Here are a small network's activations along a few directions, averaged over the inputs that share one value of a field.
Values that are neighbours, or in one group, have similar rows; names and order tell nothing.
(in the rows, 500 means zero)
Strong random noise was added to every row along 9 fixed directions; ignore it. To show where, here is one row again and again, with new noise each time:
[305 395 644 514 543 480 685 529 679 570 441 510 623 584 486 456 399 672
 505 608 679]
[401 499 450 416 360 447 602 467 441 388 591 483 549 552 325 428 580 408
 508 634 696]
[393 411 472 634 471 474 502 576 324 423 563 478 628 577 513 482 565 365
 418 407 468]
[488 518 535 329 425 325 362 463 772 645 699 585 379 434 593 459 386 757
 431 642 503]
[593 722 566 501 353 550 453 375 508 383 543 423 479 557 326 379 697 615
 474 723 290]
[568 550 613 576 429 691 492 394 581 454 477 396 507 498 434 409 664 904
 536 678 345]
[403 472 663 683 674 555 529 606 445 472 541 564 597 601 765 369 547 331
 396 401 517]
[722 405 606 844 416 877 603 462 451 485 516 571 233 474 703 468 386 502
 580 395 583]
[430 411 438 610 504 571 661 550 397 374 675 512 482 420 573 654 361 590
 424 636 741]
[405 285 426 524 407 538 465 546 316 422 642 510 566 513 566 333 702 386
 530 356 675]
[504 322 381 485 243 506 477 450 424 549 438 463 480 592 293 436 539 231
 622 261 595]


Values of Bisi:
p11: [445 451 673 562 392 372 562 486 657 710 315 569 497 614 438 418 358 535
 534 371 392]
p12: [676 575 458 548 574 626 448 499 455 495 425 476 423 372 502 554 524 360
 550 348 513]
p13: [398 282 696 737 165 339 760 557 594 719 406 784 309 664 503 265 157 473
 662 426 619]
p10: [510 400  61 176 341 570 409 389 331 351 614 287 472 299 175 734 642 835
 635 665 591]
p4: [500 512 639 614 552 474 581 524 462 486 341 522 605 572 485 393 569 362
 604 324 501]
p8: [562 332 456 423 310 468 370 465 599 637 623 554 361 457 556 359 461 613
 541 422 570]
p5: [452 372 405 757 605 464 520 675 315 486 567 472 631 408 618 843 283 538
 328 381 358]
p9: [495 374 444 482 179 438 565 429 483 594 442 571 329 602 262 468 351 549
 657 445 500]
p7: [412 272 392 571 434 431 562 560 437 520 397 537 632 467 418 527 540 667
 578 452 444]
p1: [445 550 474 262 598 421 490 464 565 550 534 539 444 490 551 572 392 306
 499 498 811]
p14: [503 557 530 262 627 450 638 491 809 529 503 571 460 349 486 550 413 726
 582 772 748]
p2: [712 634 417 360 567 628 445 374 501 471 384 415 385 426 389 607 559 536
 578 578 376]
p6: [454 310 414 578 492 508 512 637 413 517 555 487 570 501 590 599 391 653
 442 475 436]
p3: [514 662 616 556 618 441 542 523 555 478 541 637 410 393 672 468 444 687
 470 693 479]
p15: [728 448 470 429 385 683 500 460 612 575 518 567 208 382 602 386 501 477
 666 471 678]
Each value of Bisi is a pair of two hidden parts, and every pair occurs once (3 first parts, 5 second parts).
Q: p15 and p13 share the first part; p15 and p6 share the second. Which value has the first part of p6 and the second part of p13?
A: p9
Q: p12 and p4 share the first part; p12 and p8 share the second. Which value has the first part of p8 and the second part of p4?
A: p1

Values of Lumi:
e1: [603 438 413 376 297 470 455 392 623 496 641 592 300 340 439 383 533 685
 625 603 690]
e8: [442 374 545 457 413 497 413 454 569 582 567 503 472 515 557 385 571 780
 524 471 503]
e2: [516 535 486 520 303 563 522 416 459 402 651 440 435 428 363 515 505 798
 501 709 542]
e10: [465 489 525 604 454 546 677 522 321 370 414 477 587 508 382 496 596 490
 580 572 514]
e5: [734 462 316 434 503 688 378 413 427 525 403 399 392 303 494 592 615 472
 601 310 563]
e4: [439 403 506 563 546 565 593 577 456 449 509 500 602 472 501 525 509 427
 501 396 661]
e7: [636 347 591 877 354 680 586 550 414 583 456 680 261 612 694 402 292 344
 566 308 356]
e6: [499 498 648 769 558 545 679 618 582 557 436 519 531 600 555 657 201 453
 375 530 417]
e3: [501 542 356 417 452 253 290 552 426 580 633 542 416 591 529 548 394 161
 375 380 310]
e9: [670 507 609 575 246 503 413 424 569 613 474 675 257 584 570 235 519 507
 656 394 337]
The values of Lumi form a ring.
Q: A walk along Lumi starts at e2 and steps to its neighbour e8. Put e10, e4, e6, e3 in the order it reaches them.
A: e3, e10, e4, e6
Q: Fewest steps between e7 and e1?
A: 4

Values of Boram:
w1: [386 387 393 453 462 553 691 541 466 448 689 504 498 423 489 721 287 670
 454 657 771]
w13: [342 379 507 707 471 485 510 601 119 329 545 455 686 662 557 411 631 319
 427 390 340]
w14: [460 537 409 536 617 400 461 581 320 436 636 522 505 538 626 616 438 258
 403 539 443]
w10: [705 535 426 406 243 636 342 345 427 447 547 528 228 461 459 361 741 615
 667 576 425]
w8: [433 533 371 622 636 508 781 595 366 323 339 419 631 442 361 864 326 267
 457 516 659]
w7: [411 444 488 822 280 553 825 532 307 368 577 517 438 607 337 600 307 681
 397 782 493]
w2: [620 501 334 316 229 472 270 382 375 445 522 383 583 472 187 357 868 407
 579 389 434]
w9: [495 538 422 517 636 566 452 537 429 469 439 401 622 372 482 613 594 435
 480 411 477]
w3: [468 533 559 731 490 417 535 578 482 423 641 563 492 566 544 609 286 411
 311 510 364]
w4: [649 481 613 667 582 763 470 441 409 453 340 480 470 445 640 354 713 568
 667 310 400]
w12: [459 695 831 601 619 396 687 502 654 518 480 638 505 586 594 357 468 470
 396 637 545]
w5: [510 321 412 607 512 707 634 503 286 446 248 467 580 531 375 461 620 322
 690 326 640]
w6: [346 771 758 451 635 432 522 517 564 432 479 485 676 741 498 201 657 265
 411 613 485]
w15: [600 485 432 504 542 530 440 550 563 511 577 411 497 414 512 609 448 576
 422 501 503]
w11: [425 154 489 677 576 665 515 599 460 651 245 484 639 533 666 491 494 687
 644 146 403]
The values of Boram form a ring.
Q: A walk along Boram starts at w4 and steps to its neighbour w5. Put w1, w2, w3, w15, w11 in the order it reaches them.
A: w11, w1, w3, w15, w2
Q: Fewest steps between w9 and w10?
A: 5
Q: Name the neighbours of w13, in listed order.
A: w14, w7

Values of Vena:
s3: [480 705 495 397 647 633 616 442 460 363 402 430 538 560 417 477 598 441
 565 670 530]
s5: [710 245 513 623 684 825 344 521 614 733 262 476 337 446 814 530 454 496
 665 106 344]
s9: [326 571 523 315 486 325 565 513 548 488 673 566 495 505 521 484 383 251
 419 540 860]
s6: [476 369 403 428 211 439 481 532 408 431 661 531 511 616 379 269 697 354
 562 568 579]
s1: [411 563 579 541 539 556 703 517 511 468 465 510 494 646 416 499 371 395
 462 646 651]
s8: [351 329 544 587 647 347 624 667 684 624 465 640 630 450 629 566 228 512
 407 473 691]
s15: [449 581 524 377 814 466 588 530 608 535 280 476 712 541 526 508 573 285
 505 454 523]
s7: [624 552 538 492 533 771 513 318 582 507 417 390 344 500 507 604 450 661
 560 535 546]
s2: [569 515 429 502 508 773 592 410 409 266 584 302 542 366 265 674 660 823
 562 718 657]
s14: [495 500 508 445 424 470 494 423 409 482 416 521 450 536 455 283 708 418
 658 428 631]
s13: [455 369 399 426 359 428 387 473 241 422 638 491 579 400 440 377 785 435
 553 343 624]
s4: [446 411 394 368 722 574 533 552 429 402 523 452 593 322 624 576 614 367
 518 347 890]
s10: [367 407 378 445 513 272 536 627 628 538 628 425 629 425 416 769 224 705
 320 628 527]
s12: [545 646 527 519 603 603 497 424 349 390 422 487 477 572 552 537 528 379
 486 547 422]
s11: [413 602 542 427 625 510 523 514 437 471 327 476 673 520 461 443 679 278
 564 457 470]
Each value of Vena is a pair of two hidden parts, and every pair occurs once (3 first parts, 5 second parts).
Q: s2 and s11 share the first part; s2 and s9 share the second. Which value has the first part of s9 and the second part of s11?
A: s14
Q: s4 and s3 share the first part; s4 and s8 share the second. Which value has the first part of s8 and the second part of s3?
A: s5

Values of Rok:
l1: [656 760 589 496 593 491 517 439 646 538 360 446 450 448 398 627 394 431
 443 596 367]
l10: [571 257 327 512 514 770 286 453 225 437 642 462 382 324 777 453 757 707
 616 275 566]
l6: [428 371 441 584 464 460 445 585 369 457 648 488 571 489 572 560 507 499
 425 348 584]
l3: [560 698 374 283 564 475 462 419 443 403 500 482 466 436 481 569 581 339
 529 649 587]
l7: [537 459 420 465 582 598 415 511 532 493 536 391 582 322 512 626 573 732
 452 495 503]
l4: [452 506 600 570 307 455 460 482 453 447 625 503 516 602 434 312 596 563
 455 557 384]
l5: [515 534 496 543 393 319 422 589 354 461 683 691 419 506 632 383 526 289
 452 408 387]
l8: [630 912 470 212 534 240 343 379 729 443 678 560 355 343 417 523 519 628
 375 882 352]
l2: [651 431 535 533 329 729 394 394 600 588 420 418 398 537 421 324 611 721
 667 493 338]
l9: [527 447 467 445 284 462 436 439 497 562 354 427 526 723 250 321 689 434
 590 424 228]
The values of Rok form a ring.
Q: A walk along Rok starts at l4 and steps to its neighbour l6. Put l10, l3, l7, l8 in the order it reaches them.
A: l7, l8, l3, l10
Q: Fewest steps between l1 and l9?
A: 5

Values of Pez:
v7: [459 653 404 344 671 570 530 463 384 335 332 308 686 581 345 584 712 339
 500 575 433]
v4: [580 627 370 462 452 435 572 485 424 375 591 487 457 340 369 768 360 566
 422 689 534]
v10: [476 440 466 390 671 745 737 441 498 472 224 440 540 493 447 524 553 289
 725 449 918]
v5: [480 504 520 520 653 751 600 469 344 392 387 370 583 583 519 455 690 353
 573 474 624]
v12: [551 515 458 562 265 457 639 478 501 495 516 534 422 483 278 561 340 389
 525 559 600]
v13: [493 432 447 600 336 516 517 490 413 448 583 466 460 526 448 534 423 601
 464 537 399]
v2: [448 602 645 464 423 368 524 498 588 513 557 578 524 606 468 319 515 364
 433 573 556]
v11: [433 642 430 454 542 280 460 536 394 408 472 472 631 514 349 538 585 310
 388 549 356]
v1: [527 493 582 567 683 723 488 464 513 470 504 486 474 474 691 490 535 765
 527 569 459]
v9: [454 356 355 514 553 584 609 491 463 500 450 510 463 413 513 732 329 581
 565 512 689]
v14: [558 556 468 427 585 598 454 437 631 505 456 339 503 435 410 715 433 687
 480 563 459]
v8: [563 735 444 606 504 510 582 494 228 227 541 454 556 479 376 594 638 431
 422 723 319]
v15: [423 464 397 587 697 390 495 650 400 541 348 418 705 503 468 820 303 196
 417 235 481]
v6: [462 528 550 505 458 525 595 482 559 518 551 513 413 538 471 530 384 558
 465 599 638]
v3: [523 514 436 665 456 576 658 482 427 419 334 331 613 546 195 732 412 444
 485 469 442]
The values of Pez form a ring.
Q: A walk along Pez starts at v13 and steps to its neighbour v6. Put v7, v4, v2, v11, v3 in the order it reaches them.
A: v2, v3, v4, v11, v7
Q: Name the neighbours of v10, in listed order.
A: v9, v8
